Each row below holds a small network's activations on one input, seen along a few directions.
Each table varies a few parts of the input and shows all the possible inputs, shuffled.
Descriptions start from the smaller parts, as in this example, which fits no table here: one of 5 places around a ring, together with either a single point or one of 11 places around a ring or (one of 3 separate values, together with one of 6 places along a line).
Shared parts are said once, and a part with two or three values counts as separate values.

Other details of the inputs shift rows strongly along two fixed directions, in all tables alike. That doesn't count.

A family of inputs:
x1: -2 12 28 1 -33 11 -3 -30 -21 -35 4 -5 -24 -14
x2: -10 17 -10 -18 -43 -37 7 8 18 -11 21 -23 -17 -33
x3: -6 -2 8 3 -13 -27 2 10 0 -9 5 0 0 -15
x4: 4 1 -38 -8 -9 -23 -2 14 21 7 8 -14 1 -11
x5: -11 3 5 -1 -1 -13 3 5 5 -18 6 -18 7 -14
x6: 10 -11 -23 2 47 6 -13 4 18 24 -6 10 -4 23
x7: 5 -10 -1 -3 -3 -18 4 13 3 3 11 4 -1 -13
x8: -7 19 11 -14 -22 -47 10 2 10 -9 13 -11 -25 -45
x9: -8 13 12 7 -6 19 14 -16 -11 -3 -7 -7 1 6
x10: 11 -1 11 1 0 43 15 -14 -20 8 -15 10 20 31
x11: 5 -17 -21 3 47 9 -26 12 16 19 -6 12 6 20
x12: -6 -11 -15 3 35 9 -6 15 15 15 -4 -1 23 11
x13: 5 -9 -13 4 25 -6 3 14 7 31 -6 14 4 12
x14: 0 3 20 13 -17 31 -9 -19 -31 -26 -13 8 -4 19
x15: 2 -16 -16 -14 28 -18 2 17 24 5 15 -17 8 -17
x16: 8 14 29 0 -26 30 1 -35 -27 -16 -11 8 -15 11
x17: -1 -5 11 20 -8 34 -3 0 -29 14 -17 29 19 29
Each input here is: either one of 2 separate values or (one of 3 separate values, together with one of 5 places around a ring).
Change only the choice among 3 separate values in x16. List by row number the other rows that result. -> x8, x10

A family of inputs:
x18: -7 -1 -9 -1 31 -2 -6 -1 13 7 5 0 -2 -5
x19: -5 18 17 -10 -25 7 11 -17 -9 -25 8 -24 -21 -18
x20: -9 12 27 -7 -30 -6 1 -17 -15 4 -12 10 -13 -11
x21: 22 -16 -9 -4 25 45 1 2 -4 20 -12 7 18 43
x22: -12 14 19 0 -19 -20 -12 -12 3 -28 13 -6 -18 -35
x23: 8 16 7 10 -26 47 2 -33 -27 -7 -15 12 4 35
x24: -3 18 8 -10 -39 -36 15 -5 10 -16 17 0 -29 -18
x25: 0 3 26 34 -15 42 0 -22 -41 -13 -22 19 4 29
x26: -12 4 -19 -6 20 -45 1 39 31 3 5 -14 11 -23
x27: -21 25 4 -5 -24 -10 -4 -13 5 -21 9 -17 -30 -31
x28: -8 11 18 -8 -13 -34 -11 -7 12 -28 16 -16 -18 -44
x29: -16 11 23 11 -17 -8 -6 -19 -14 -29 5 1 -16 -22
x30: 1 -12 -21 0 21 -20 -18 15 21 0 13 -4 -10 -16
x31: 0 -7 -11 2 28 19 -7 2 10 12 4 4 3 5
x32: 4 5 21 -1 -27 9 -1 -12 -18 -26 -1 -7 -11 -5
x33: -12 5 -10 6 27 -6 -6 4 14 11 -9 -3 -7 2
x34: -7 -4 -12 -22 41 -32 0 12 31 3 14 -22 -10 -24
x35: -14 15 20 2 -13 -25 -10 -15 0 -27 9 -4 -16 -31
x36: -12 10 13 13 -29 -11 25 -12 -8 -15 -1 -17 3 -21
x37: 7 -13 -5 -8 28 -21 8 20 18 22 10 19 -1 7
x38: -5 3 -28 -5 13 -2 -9 0 16 10 -1 -3 -10 8
x39: -14 16 12 7 -28 -8 19 -3 -7 -25 -9 -13 9 -21
x40: 1 -1 -24 -5 -6 -19 0 23 10 16 9 -5 9 10
x41: -10 18 25 -1 -32 -21 5 -12 -8 0 -14 1 -21 -19
x42: 4 -11 2 -3 26 -17 -15 2 11 0 3 3 6 -5
x43: 6 -11 29 9 -15 49 3 -17 -40 -15 -11 11 6 27
x44: 18 -21 2 3 16 27 9 15 -2 30 0 37 13 39
x45: 15 -23 -20 4 3 41 5 16 -5 16 -15 13 40 32
x46: 7 -15 -31 -6 -3 -13 11 7 16 13 6 -12 13 2
x47: 8 -15 1 3 29 -5 -4 9 1 3 -11 1 6 15
x48: 0 2 23 30 -31 36 23 -15 -42 6 -14 9 18 32
x49: 6 4 28 2 -13 54 9 -24 -29 -9 -12 7 9 26
x50: -1 7 -12 -10 39 -39 -6 9 39 7 4 -20 -6 -23
x51: 19 -17 -24 -5 24 -13 -17 11 19 9 0 2 6 14
x52: -7 23 26 -6 -21 4 1 -23 -2 -22 7 -12 -11 -23
x53: 24 -19 -4 5 6 29 8 15 -2 30 -3 33 10 44
x54: 15 10 -10 -4 -23 -9 8 -5 -15 5 2 10 -13 -10
x55: -16 15 5 6 -36 -9 -9 -18 -13 -29 0 -2 -27 -10
x56: -15 28 25 0 -18 -1 1 -28 -6 -22 3 -6 -13 -21
x57: -1 17 32 12 -29 -7 23 -8 -14 -11 -3 15 -16 4
x58: 9 -10 -27 -2 0 17 -1 24 0 14 -9 10 29 35
x59: 7 0 -24 -22 22 -22 0 6 28 4 7 -19 -8 -2
x60: 1 -5 -9 -3 36 -49 -15 16 32 -1 5 -13 -6 -23
x61: -4 11 20 -8 0 7 7 -17 -6 -13 -1 -8 -4 -5
x62: -2 6 19 -3 -28 -3 2 -10 -15 -31 6 -16 -20 -17
x63: 12 -18 -18 -14 10 -4 -11 18 14 40 -10 12 -1 8
x64: -8 3 -11 3 15 -36 2 31 16 15 7 -9 9 -7
x65: -26 11 11 -2 -16 -31 -14 -4 9 -27 14 -11 -30 -44
x66: -7 -11 -8 15 26 -4 -14 9 2 8 -11 9 -2 12
x67: -12 -7 -16 -4 40 -2 -12 7 18 17 -1 4 0 4
x68: 0 -21 -13 2 17 3 13 6 5 17 2 0 27 5
x69: -1 -2 -17 7 41 -4 -4 8 18 17 -5 -2 1 6
x70: -15 11 15 4 -17 -17 -9 -9 -1 -29 15 -7 -22 -36
x71: 17 10 18 22 -17 32 20 -14 -47 10 -22 30 5 18
x72: 6 3 -16 -6 17 3 -10 2 20 9 5 -4 -1 -1
x73: -2 10 23 20 -12 9 -5 -17 -19 -17 -12 8 -3 6
x74: 21 -21 -10 13 18 39 -18 3 -9 16 -12 24 19 41
x75: 14 8 -3 -3 -19 -3 8 -1 -15 6 4 10 -13 -18
x76: -3 -17 -16 0 23 -18 6 17 11 27 13 -2 18 2
x77: 9 -20 -3 -10 13 10 -9 12 4 40 -14 23 7 17
x78: -10 -19 -14 4 36 -11 -20 12 12 11 -2 11 0 4
x79: 5 -5 -25 -22 -1 -39 -10 15 28 27 -2 1 -16 -11
x80: 11 -25 -24 0 7 11 9 13 10 22 2 -4 23 10
x81: -4 7 11 8 -47 7 14 -8 -18 -4 10 -10 -1 -7
x82: -8 -4 -16 -12 11 -19 -5 36 24 5 11 -6 17 -16
x83: -14 6 9 -3 -31 -15 17 -8 3 -16 17 -21 -2 -39
x84: 2 7 28 14 -8 52 18 -25 -38 -7 -23 2 6 34
x85: 0 11 12 -6 -31 -12 0 -16 -11 -33 2 -12 -18 -8
x86: -6 -6 -9 -3 15 3 0 26 2 9 -2 9 31 11
x87: -4 4 30 0 -13 2 0 -17 -21 -26 -3 0 -5 -5
x88: -9 -10 -18 -12 19 -25 5 21 23 1 5 -9 22 -21
x89: -16 11 8 -8 -31 -14 11 1 6 -26 9 -17 5 -39
x90: -10 5 20 8 -39 8 14 -10 -20 -4 12 -6 4 -9
x91: -1 -9 -6 0 6 4 -2 25 1 21 8 6 22 12
x92: 11 2 21 10 -26 31 -7 -19 -25 -16 -9 8 3 15
x93: 14 -20 -3 -3 32 47 4 2 -7 19 -7 7 16 36
x94: -9 -11 -27 -6 23 -36 -23 22 31 2 12 -8 -19 -25
x95: 11 0 -11 -10 18 2 -7 2 20 8 4 -9 2 0
x96: 23 -15 -12 0 21 14 4 12 -11 32 -3 27 9 8
x97: -4 15 20 -3 -3 6 0 -22 -3 -11 0 -4 -1 -8
x98: -2 -2 -19 -8 1 -25 -4 33 19 16 17 -11 5 -11
x99: 9 -6 -21 0 10 -15 -16 3 14 -1 2 4 -3 6
x100: 12 -16 -15 5 1 41 -2 27 -8 20 -12 17 37 40
x101: 9 -3 13 5 -27 27 5 -18 -33 -21 -10 1 -5 25
x102: 12 -5 -2 17 32 40 -3 -6 -6 25 -24 18 22 45
x103: 12 -11 -19 6 24 36 -6 1 2 19 -4 9 10 27
x104: -6 23 3 4 -29 13 4 -27 -12 -20 1 -6 -17 -2
x105: -3 3 -11 -16 40 -39 1 13 35 4 3 -24 -9 -21
x106: -8 -6 -11 -2 24 18 -11 4 10 14 0 5 -1 8
x107: -5 21 8 -10 -12 -44 11 -4 -4 -9 14 -1 -24 -52
x108: -7 6 22 -9 -15 -20 -4 -7 0 -29 11 -14 -17 -31
x109: 2 11 24 12 -15 55 0 -29 -27 -6 -11 15 9 24
x110: 12 -7 -20 -12 19 9 5 1 8 8 -2 -11 -1 21
x111: -4 -7 -6 2 15 -4 0 22 -2 21 4 8 24 14
x112: -7 1 29 2 -12 4 3 -16 -24 -25 -1 -4 -9 -6
x113: -7 13 -5 -6 -44 -8 13 -7 -3 -26 -1 -14 5 -16
x114: 9 5 -24 -16 20 -22 -8 2 31 6 7 -15 -5 -5
x115: 7 1 9 22 -31 42 -4 -25 -39 -16 -14 19 -1 34
x116: 5 -11 -26 -3 -6 -19 7 12 12 20 12 -9 7 8
x117: 5 -18 -1 5 30 -3 -1 11 -2 3 -9 -2 3 13
The inputs of x18 and x31 match in every part but one. If x111 is changed in the same way as x18 into x31, which row does it become? -> x91
The inputs of x43 and x112 match in every part but one. If x82 is changed in the same way as x43 into x112, which row does it become? -> x86
What is each input in this table made of? -> one of 5 places along a line, together with either one of 3 separate values or one of 5 places around a ring or (one of 2 separate values, together with one of 6 places along a line)
Change only the place on the ring of 5 in x46. List by row number the other rows that result. -> x40, x58, x113, x116
Change only the choice among 3 separate values in x41. List by row number the other rows that result. -> x57, x71
Change only the place on the line of 5 in x56. List by row number the other rows that result. -> x23, x72, x102, x109
Change only the place on the ring of 5 in x64. List by row number the other rows that result. -> x26, x36, x39, x48
Change only the place on the line of 6 in x23. List by row number the other rows that result. -> x38, x59, x104, x110, x114
Change only the choice among 2 separate values in x60. List by row number the other rows that result. -> x50
